cols: C Z L T R D
[-71.7  23.7  46.8  -1.4 -27.2  19.5]  K_369
[-55.9  53.3 -44.4  22.1 -16.5 -37.7]  K_216
[ 38.5  29.5 -58.8 -82.2 -13.1  -8.8]  K_89
[ 38.5  -7.9  38.3 -18.2 -48.8  65.4]  K_268
[ 20.7  10.6  46.8 -90.3   0.9 -27.7]  K_173
[ 38.5  -7.9 -55.0 -27.1 -44.8  65.4]  K_344
[-11.6 -39.1 -61.5 -67.7 -31.6  55.7]  K_828
[ 27.6 -61.3 -15.1  22.1   0.9  42.0]  K_747
chg K_173: [ 20.7  10.6  46.7 -90.3   0.9 -27.7] | 3, [46.8]
col: [-55.9  38.5  38.5  20.7] | C
asked: [ 38.5  -7.9 -55.0 -27.1 -44.8  65.4] | K_344

cols: M F W E B H A V
[  1.4  55.7 -60.6  72.5  37.4  36.5 -12.8 -62.4] -> K_861
[  0.1  56.6  56.6  73.3   9.1  16.6 -19.4  56.6] -> K_159
[ 55.2 -46.2  20.4  -4.9  41.5 -57.5 -27.9 -53.0] -> K_696
[-35.5 -83.8  14.1  38.4   4.0  11.3  -5.3  14.4] -> K_207
again K_159:  | [56.6]
chg K_159: [  0.1  56.6  56.6  73.3   9.1  16.7 -19.4  56.6] | 6, [16.6]
chg K_861: [  1.4  55.7 -60.6  72.5  37.4  36.5 -12.8 -62.5] | 8, [-62.4]
asked: [  1.4  55.7 -60.6  72.5  37.4  36.5 -12.8 -62.4] | K_861
chg K_159: [  0.1  56.6  56.7  73.3   9.1  16.6 -19.4  56.6] | 3, [56.6]
next: [56.6 56.6 73.3  9.1] | [ 16.6 -19.4]

cols: X G Q U Y
[ 89.5  48.1  26.7 -47.9 -39.1] : K_434
[ 89.5  48.1  26.7 -47.9  31.1] : K_742
[ 8.2 -0.8  9.1 33.4 11.7] : K_353
[ 18.5 -63.3  13.0 -29.7 -45.3] : K_75
col: [26.7 26.7] | Q
col: [ 48.1  -0.8 -63.3] | G

cols: J N P K S
[  1.1 -14.2 -21.6  -3.1  10.0] : K_684
[ -3.9   3.4  15.8   4.4 -10.5] : K_530
[ -9.8 -41.3 -15.9 -12.1 -47.7] : K_32
[ 52.9 -40.4 -79.5   3.3  13.4] : K_889
[ 85.0  12.0 -25.0   2.7 -10.2] : K_920
[ 25.1 -40.9 -52.1   7.3  -2.9] : K_17
[ -2.6   8.7 -18.4 -19.2  47.5] : K_576
[ 11.2  50.8  35.4 -55.3  -0.5] : K_616
[ 22.9   6.1 -24.7 -61.7 -20.1] : K_499
[ 17.8  22.8  -2.8 -21.3  17.5] : K_639
chg K_616: [ 11.1  50.8  35.4 -55.3  -0.5] | 1, [11.2]
chg K_616: [ 11.2  50.8  35.5 -55.3  -0.5] | 3, [35.4]
col: [85.0 25.1 -2.6 11.2 22.9 17.8] | J

cols: degit kes Gon nugit
[ 2.2 45.1 19.2 -8.3] : K_215
[ 1.6 61.2 20.2 -8.3] : K_555
[ 2.2  2.2 20.1  2.2] : K_50
[ 4.1  8.7 10.1 -5.8] : K_433
[ 4.3 53.8 13.0 -6.7] : K_440
[ 1.7  7.3  8.3 -4.1] : K_347
[ 1.8  4.5  1.2 -1.3] : K_299
[2.5 2.5 2.5 2.5] : K_44
[ 0.7  0.9  1.4 -0.9] : K_531
[ 2.2 83.0 20.1 -0.9] : K_583
[ 4.1 52.2 13.4 -6.8] : K_479
[ 4.4 56.4 13.2 -6.8] : K_615
asked: [ 4.3 53.8 13.0 -6.7] | K_440
again K_50:  | [2.2]
col: [83.0 52.2 56.4] | kes
asked: [ 4.4 56.4 13.2 -6.8] | K_615
again K_44:  | [2.5]

